Each row below holds a small network's activations on one input, seen along a few directions.
In each table, some parts of the input vary, and every possible input appears once, in random order.
A made-up example of a description, with smaller parts first: line(6) and (point or ring(9) or (values(2) and ring(5))).
Shared parts are said once, and a part with two or three values counts as separate values.
In the rows, zero is written as 128.

Other details of the inputs shift rows strongly along two fixed directions, in all tables alike. That doesn't count.

Rows:
r1: [121 124 122 120 111 132 126 122 121 138 128 130]
r2: [133 125 130 130 116 128 128 125 120 127 124 129]
r3: [133 124 140 133 122 125 138 129 124 128 118 127]
r4: [129 128 135 135 122 141 130 113 136 131 125 132]
r5: [121 123 127 119 115 129 129 125 118 135 125 130]
r6: [134 128 129 135 115 133 125 121 128 128 126 130]
r7: [132 123 143 134 126 130 140 125 128 126 118 128]
r8: [116 173  51  83 203  82 168 175 170  92 155 183]
r9: [129 126 146 131 129 133 139 118 131 127 119 129]
r10: [ 92 104 149 146 240 116   6 188 125 185 169   5]
r11: [130 174  64 101 212  87 150 174 174  88 158 169]
r12: [131 122 136 130 119 122 137 131 119 128 120 126]
r13: [132 128 124 132 111 134 122 121 122 126 131 129]
r14: [128 124 127 124 113 128 128 127 118 131 124 128]
r15: [133 127 132 136 119 138 127 117 132 127 126 131]
r16: [127 122 133 122 117 122 133 129 116 129 122 126]
r17: [134 124 143 133 126 130 136 122 127 124 121 128]
r18: [134 130 129 135 114 136 123 119 127 126 129 130]
r19: [129 130 134 135 121 143 127 111 135 128 128 132]
r20: [127 124 146 132 130 132 143 121 132 130 117 128]
r21: [126 120 133 124 117 122 137 133 117 132 119 126]
r22: [133 123 136 128 119 123 133 128 118 125 122 127]
r23: [129 127 140 133 126 138 133 115 133 129 121 131]
r24: [132 126 125 132 112 131 125 123 123 129 128 129]
r25: [127 125 121 126 109 131 124 125 122 133 127 129]
r26: [127 127 121 126 109 134 122 123 120 130 131 129]
r27: [135 127 134 133 118 130 129 124 125 126 123 130]
r28: [134 126 137 134 122 135 131 120 129 125 123 130]
r29: [121 126 121 120 110 135 124 120 120 135 132 130]
r30: [133 129 131 136 118 141 125 116 131 124 129 131]
Description of these inputs: line(5) and line(6).
Changing only the line(6) part turns r14 into r2. The same change can be made to r16. Which row results?
Answer: r22
Change only the line(6) part in r29. List by row number the other rows that result.
Answer: r13, r18, r19, r26, r30
Change only the line(5) part in r15. List by row number the other rows that result.
Answer: r7, r17, r28, r30

Rows:
r31: [102 150  69  97 176  97 132 170 145 135 156 138]
r32: [148 130 137 149  45 164 182  76 129 110 100 178]
r33: [100  90 146 124 127 137  96 140 106 179 121  81]
r34: [129 120 109 105  24 135 163  99  94 126 109 161]
r35: [116 157 102 106 200 109 137 148 155 107 162 139]
r36: [116 146 107 101 210 113 141 147 161 107 151 142]
r37: [154 157  65  84  87  61 246 161 128  66 108 236]
r38: [125 108 168 138 107 151  82 109  99 138 137  84]
r39: [137 118 150 166 115 162  80 118 133 147 134  87]
r40: [149 121 142 170 110 161  62 114 125 146 135  92]
r41: [127 114 164 168 136 152  99 115 141 158 128  87]
r42: [149 149 116 120 204  76 145 179 138  81 137 129]
r43: [136 110 161 143 103 146  61 104  91 139 139  90]
r44: [161 153 106 153 202  90 142 179 164  91 130 136]
r45: [125 105 168 164 145 153 103 113 147 155 118  91]
r46: [121 159 112 128 211 115 139 144 191 119 134 148]
r47: [102 149  58  99 169 102 121 171 140 124 158 139]
r48: [134 123 177 103  60 148 210  65 110 110  79 183]
r49: [122 106 119 131  94 128  56 130  88 164 139  79]
r50: [ 96 101 161 119 135 132  96 140 106 185 115  83]
r51: [139 122 153 119  28 155 195  65  96  98  99 184]
Changing only one part turns r40 into r49. The same change can be made to r41. Which row results?
Answer: r31
Describe the family of inputs behind these rows.
Answer: values(3) and (point or line(6))
